Here are a small network's activations along a few directions, averaged over the inputs that share one value of a field.
Values that are neighbours, or in one group, have similar rows; names and order tell nothing.

Field V:
v3: [-21  47 -22  -9  12  19  -2 -10  36  38  54  50   7  35   5  -8  93  10
  13  17  44   2]
v2: [-23 -31  64 -10 -29   9  59  14  29 -47  38  -5 -17   3  53  63 -77 -15
 -11 -14 -15  11]
v1: [ 24  30 -28 -28  11  25 -44 -39  84  59  26  46 -51 -47 -15  -3  39 -16
  -7 -15  19  27]
v9: [ -7   1 -51  46 -34 -64 -39   4 -65  -9 -39 -34  43 -17  -2   2 -57  19
   2  33 -27 -32]
v11: [ 46  39  58 -45  47  -2  45 -17  -8 -42 -36   5  39   4  33  65  45 -34
  21  -4 -17  43]
v6: [  5 -27  55  -3 -17   1  -2 -20   5  15 -19 -70 -66  -9  53  54 -67 -24
  -3  11 -30  17]
v7: [-45  -8   3  -4 -19  23  49  33  30  15  78  50  27  36   1 -59  41  24
  -5   9  42 -17]
v10: [ -9  -7 -28   5  28  -4  13  28 -45  -1 -43   6  20  14 -45 -69  28  65
  -2  -6  -5 -85]
v12: [-25 -36 -41  14 -26 -42  19  46 -24 -28 -25 -12   2  24 -21 -39 -69  22
  -9  13 -45 -67]
v13: [-24  17  48 -58   6  -3  69  20  -3 -79  11   3  27  33   3  53   2 -21
  -9 -20  -2  23]
v14: [-32 -77  21  15 -37  38  -5  21  26  10  80  24  -2  -4  -3 -64  -8   5
 -55 -26  23  23]
v5: [ -4 -43 -20  43  -9  31 -61  -6  42  20  33  25 -47 -40 -19 -23  -5  -5
 -25 -41  13  33]
v8: [ 45  45 -66  24   2 -31 -67 -36 -49  38 -43 -18  33 -16 -26   7 -16 -17
  19  23 -17   3]
v15: [ 29  27 -41  24  46 -28 -37  -7 -60  -9 -58  -7  24   6 -46 -53  67  25
  19   9  18 -35]
v4: [ 42  26  44 -13  18  26   3 -31   1  20 -55 -62 -38 -21  30  74 -16 -38
  52  11   0  51]
Each value of V is a pair of two hidden parts, and every pair occurs once (5 first parts, 3 second parts).
Q: Changing only the second part turns v5 into v9. v1 has the same second part as v5; what does that change turn v1 into?
A: v8
Q: Changing only the second part turns v13 into v10. v2 has the same second part as v13; what does that change turn v2 into?
A: v12

Field H:
h9: [-31 -37 -13  43 -65 -29   5  22 -18   8  17 -26  21   6  45  15 -97  11
   1  39 -33 -24]
h7: [ -7 -38 -26  34   6  20 -20  15  35  21  43  49 -20  -2 -24 -85  31  31
 -15 -18  23 -32]
h5: [-24  35 -56  23 -13 -21 -44 -11 -22  54 -11 -17  -8   6 -17  -8   6  22
  10  26   4 -28]
h8: [ 23  55   7 -27  20  -7 -14 -38  28 -33 -16   4 -26 -27   7  97   0 -39
  16 -19   3  45]
h6: [-21 -36  59 -18   0  -6  69  34 -22 -82 -20 -31 -14  11   1  19 -67   9
 -13 -31 -20 -29]
h3: [ 18 -32  61 -32 -12  59  -5 -24  49  14  37  -4 -29 -31  30  32   7 -51
 -23 -21  20  95]
h4: [ 42  53   9 -27  52   0  19 -19   3   8 -66 -13 -22  -2   2  26  41  -1
  50  12  -2 -16]
h2: [ 26  -2 -42  20  19 -39 -51  -2 -80  15 -53 -24  51  -3 -55 -77  25  14
 -16   4 -19 -16]
h1: [-26   1   1 -16  -8  23  41  22  27  -5  67  63  47  40  12 -20  54   4
  -8   8  25   6]
H is arranged as a star with 4 arms.
Q: Name the neighbours of h1, in listed order.
A: h7
Q: Name the neighbours of h9, in listed order.
A: h5, h6
Q: Name the neighbours of h3, in listed order.
A: h8
